Each row below holds a small network's activations on one input, seen along a few directions.
In each table, some parts of the input vary, and every possible input appears once, in random order.
Descriptions start from the smaller parts, as in this example, which fits no table here: one of 5 places around a ring, together with either a single point or one of 11 places along a line or (one of 3 separate values, together with one of 6 places along a line).
Shared parts are said once, and a part with two or three values counts as separate values.
In the rows, 128 means zero.

Other details of the inputs vary at random and push rows far along two fixed directions, the same in every table; ignore that.

A family of inputs:
R1: [220 121 140  79 156 142 134 104 116 125 138]
R2: [192 129  64  80  94 229 124  62 153  92 107]
R3: [ 72 133 125 174 113 130 122 150 150 120 121]
R4: [ 72 136 114 170 104 116 114 148 144 126 123]
R5: [ 28 116  73 156  65 167 126 143 156 116  96]
R6: [221 133 131  81 167 140 132 102 112 125 126]
R7: [190 175 219  94 181  89 137  99 112 136 158]
R8: [ 67 122 132 162  96 123 124 141 141 138 111]
R9: [218 123 139  80 154 145 134 103 107 120 142]
R10: [ 60 109 116 141 115 108 137 175 124 143 116]
R11: [ 77 102 100 149 123  92 125 185 137 132 122]
R12: [214 133 138  71 158 150 131 101 102 128 134]
R13: [127 153 211 180 153  51 111 145 108 152 155]
R14: [204 142 151 105 130 159 121  76 113 117 136]
R15: [194 161 157  57 144 153 140  77 129 121 140]
R16: [104 138 236 147 166  55 125 142 110 154 165]
R17: [120 149 205 194 158  50 121 153 103 155 174]
R18: [121 141 219 132 182  59 126 166  88 164 142]
R19: [ 42  87  43 145  87 138 140 174 156 121  88]
R20: [ 75 107  98 152 120  90 129 181 133 137 121]
R21: [209  98  38  66 118 203 134  94 147  87 105]
R22: [192 120  39  65 104 202 120  66 147  82 128]
R23: [ 19 132  52 123  73 138 135 154 167 117 102]
R24: [207 147 211  91 197  92 126 124  93 154 144]
R25: [ 28 118  73 161  71 173 125 152 160 110 106]
R26: [122 144 213 185 165  64 126 137 105 155 155]
R27: [196 119  52  91  92 228 135  63 135  92 127]
R28: [ 31  95  52 126  85 149 137 173 151 136  82]
R29: [207 139 147 105 137 157 127  73 119 124 137]
R30: [206 150 156 108 145 169 120  86 132 112 146]
R31: [ 74 127 105 172 103 108 120 144 135 134 123]
R32: [ 22  98  58 143  79 146 132 145 163 109 101]
R33: [ 61 117 125 175 100 124 135 148 138 140 130]
R34: [125 149 202 186 163  55 116 142 102 156 165]
R35: [229 135 119  86 160 129 126 108 112 124 142]
R36: [ 63  97 121 142 117 107 133 180 130 133 120]
R37: [226 141 121  74 172 134 119 108 108 125 130]
R38: [ 71 117  98 143 125  95 126 178 129 144 112]
R39: [204  96  46  55 112 211 134  95 146  94 108]
R40: [ 31 107  65 157  65 160 132 139 147 123  97]
R41: [127 133 216 142 174  53 134 167 102 167 148]
R42: [ 68 119 117 185 106 117 135 148 137 133 128]
R43: [180 114  59  55 100 219 129  60 140  84 124]
R44: [ 43 108  55 165  73 154 133 138 157 119  91]
R45: [192 120  53  87  97 228 130  57 133  95 119]
R46: [ 68 116 110 138 134 105 131 173 131 141  97]
R47: [122 155 223 177 160  68 120 139 116 147 148]
R48: [217 157 138 118 148 154 110  91 129 105 154]
R49: [ 64 118 123 167 106 127 130 139 136 141 121]
R50: [123 148 222 179 155  60 121 139 111 151 144]
R51: [180 175 226  84 172  99 137  97 102 138 164]
R52: [134 136 209 153 181  45 134 167 102 160 146]
Each input here is: one of 4 places along a line, together with either one of 2 separate values or one of 5 places along a line or one of 6 places along a line.
The inputs of R31 and R40 match in every part but the place on the line of 4. If R22 is changed in the same way as R31 into R40, which row does it become?
Answer: R43
The inputs of R33 and R42 match in every part but the place on the line of 4. If R2 is changed in the same way as R33 into R42, which row does it become?
Answer: R47
Change only the choice among 2 separate values in R32. List by row number the other rows that result.
Answer: R7
A walk changes only the place on the line of 4. It starts at R51 and steps to R15. List the rest of the walk in order.
Answer: R7, R23
